[122 108 145 153 136 113] ans = 122, 113

[150 136 133 121 147] ans = 150, 147

[[130 155 122 113]
 [148 133 122 127]] ans = 130, 127

[139 157 154 124 134] ans = 139, 134

[123 121 113 139 154] ans = 123, 154

[151 134 107 105] ans = 151, 105

[134 128 116 101 109 108] ans = 134, 108

[[153 118 137 122]
 [123 133 114 127]] ans = 153, 127

[131 144 140 157 127 136 145] ans = 131, 145

[[124 120 121 114 116 139 126]
 [104 107 106 148 109 103 104]
 [129 130 130 118 131 122 128]] ans = 124, 128
---
[[114 110 122 128 140 115 130 134 142 112 118 137]
 [148 121 122 114 126 137 115 133 134 132 119 106]
 [136 151 139 138 128 119 133 127 120 136 146 141]
 [133 114 121 120 122 136 119 133 133 130 106 106]
 [111 131 129 144 131 132 140 129 135 123 143 150]
 [140 129 128 117 129 135 121 121 110 123 122 100]] -> 140

[[137 139 126 121 138 134 136 119 125 110 109]
 [127 128 144 121 136 137 123 120 124 126 118]
 [152 130 128 118 139 131 137 117 111 115 115]
 [130 117 139 129 129 139 155 117 108 114 130]
 [130 129 136 122 134 138 136 121 121 119 116]
 [107 122 133 140 117 136 143 130 132 126 136]
 [128 118 149 126 131 138 132 116 111 130 130]
 [118 118 137 135 123 135 149 125 121 122 135]
 [107 116 148 139 121 138 142 128 125 128 139]
 [138 133 138 121 141 137 127 119 118 120 112]
 [133 131 143 117 141 142 124 118 121 119 107]
 [141 130 133 125 133 135 146 113 109 112 120]] -> 141

[[111 131 134 114 102 107 125 143 127 107]
 [128 137 134 140 126 129 142 143 121 136]
 [122 119 126 120 120 121 128 114 126 110]
 [114 126 116 150 120 118 136 110 117 121]
 [109 126 128 128 118 112 132 132 120 117]
 [120 124 139 118 122 117 127 126 128 114]
 [134 135 133 120 130 145 125 148 124 144]
 [124 129 127 119 119 125 127 135 123 124]
 [135 125 155 110 138 128 117 139 142 116]] -> 135

[[118 121 134 136 127 124 116 126 120 120]
 [135 127 137 150 126 130 115 129 116 117]
 [125 126 148 135 125 137 131 139 141 135]
 [112 109 141 121 128 132 125 134 123 128]
 [123 119 155 149 130 139 142 150 117 134]
 [126 137 113 111 125 114 116 114 121 116]] -> 126

[[121 122 129 135 124 150 119 140 128 125 132]
 [126 119 132 141 126 131 128 138 122 121 137]
 [126 121 127 128 127 132 127 144 113 117 132]
 [127 130 138 124 117 132 125 135 121 124 124]
 [119 126 129 137 124 146 114 141 129 122 129]] -> 119

[[144 139 130 119 103 141 132 119 143 123 118 123]
 [121 142 115 156 131 126 117 153 127 142 113 143]
 [129 153 112 135 133 123 132 137 126 114 114 131]
 [132 103 133 137 121 144 116 146 140 154 139 158]
 [128 137 120 122 128 132 132 126 131 129 127 137]
 [139 153 118 132 101 124 130 130 131 121 115 125]] -> 139

[[137 126 109 115 132 141 128 144 127 124 110 121 126 125 145 111]
 [126 147 129 133 107 119 101 122 139 114 142 127 128 154 123 133]
 [104 137 132 133 152 131 113 101 116 152 117 118 141 125 122 128]
 [115 147 127 120 110 143 125 116 149 108 128 126 142 145 148 123]
 [126 133 114 108 126 140 115 141 126 131 109 112 133 157 151 107]
 [101 139 127 122 150 140 123 103 114 146 112 114 143 124 138 122]
 [147 102 121 122 153 116 144 147 112 148 115 115 109 113 127 122]
 [109 144 140 126 120 138 152 102 144 121 134 130 151 112 118 135]] -> 109

[[124 133 126 131 125 123 124 117 134 125 127 134]
 [123 135 132 127 124 119 121 118 139 125 126 133]
 [131 117 124 119 124 127 127 136 116 130 122 121]
 [135 143 146 136 140 130 130 137 149 138 139 132]
 [126 112 117 120 125 131 129 134 107 124 123 113]
 [118 119 112 140 127 141 133 117 114 115 134 118]
 [126 134 134 122 131 113 115 127 136 129 125 119]
 [128 121 126 121 130 124 123 135 120 129 125 114]
 [121 116 116 129 126 132 125 125 114 120 128 112]
 [142 122 112 146 133 139 136 134 113 140 136 131]] -> 142
---
[99, 116, 112, 118, 135, 104] gives 118
[149, 106, 135, 131, 127, 136] gives 136
[149, 142, 150, 119, 152] gives 150
[132, 133, 147, 107, 134, 131, 130] gives 134
[126, 120, 128, 130, 154, 123, 126] gives 130
[138, 108, 151, 104] gives 138
---
[130 103 130 142 106 145 127] => 130
[141 146 147 155 143 149 157] => 141
[117 127 136 151] => 117
[125 157 105 152 134] => 125
[116 114 134 129 109 132 153] => 116
[135 135 121 118 103 125] => 135
[141 121 156 140 125 154] => 141
[109 126 139 116 106 112] => 109
[138 119 121 123 126 107] => 138
[135 126 106 155] => 135
---
[[111 147 129 133 138]
 [144 104 127 125 121]
 [110 144 131 135 139]] → 104

[[138 108 108 105 122]
 [125 118 122 129 119]] → 118

[[120 126 113 148 143]
 [122 134 130 130 106]
 [118 111 136 133 133]] → 134

[[ 99 156 140 129 143 127]
 [107 126 119 142 137 103]] → 126

[[146 116 155 107 133 150]
 [150 126 128 136 139 140]] → 126

[[145 136 129 137  99]
 [132 118 125 134 124]
 [130 131 131 118 127]] → 118

[[117 150 116 120 110]
 [127 115 136 125 129]
 [131 131 130 132 122]] → 115
---
[107 151 119 123 116 130 116] Out: 151

[[129 128 137 131 150 129]
 [129 129 137 130 137 129]] Out: 129

[[121 140 130 106 153 147 124]
 [121 119 111 107 125 140 118]
 [148 118 108 139 133 148 101]] Out: 118

[135 114 118 144 150 121 134] Out: 114

[117 132 145 115 123 141 150] Out: 132

[136 156 146 124 122 137 153] Out: 156

[132 120 134 103 108] Out: 120

[[107 127 144 131]
 [151 136 123 121]
 [108 136 132 124]] Out: 136

[[134 138 129 129]
 [117 118 119 105]] Out: 118
---
[[134 134 138 149 129 119 139]
 [133 147 147 128 134 131 118]
 [140 138 125 124 117 142 116]] --> 147

[[131 118 119 110 131]
 [150 128 140 114 118]] --> 118

[[155 115 149 143  99 147]
 [137 129 124 137 139 118]] --> 115

[[123 132 120 109 152]
 [124 129 122 147 113]] --> 132

[[127 136 105 153 106]
 [108 154 105 138 123]
 [135 120 134 121 126]] --> 154

[[121 121 118 125 121 151]
 [125 120 123 122 117 144]
 [124 113 112 126 120 135]] --> 120

[[128 150 115 117]
 [113 130 116 132]] --> 150
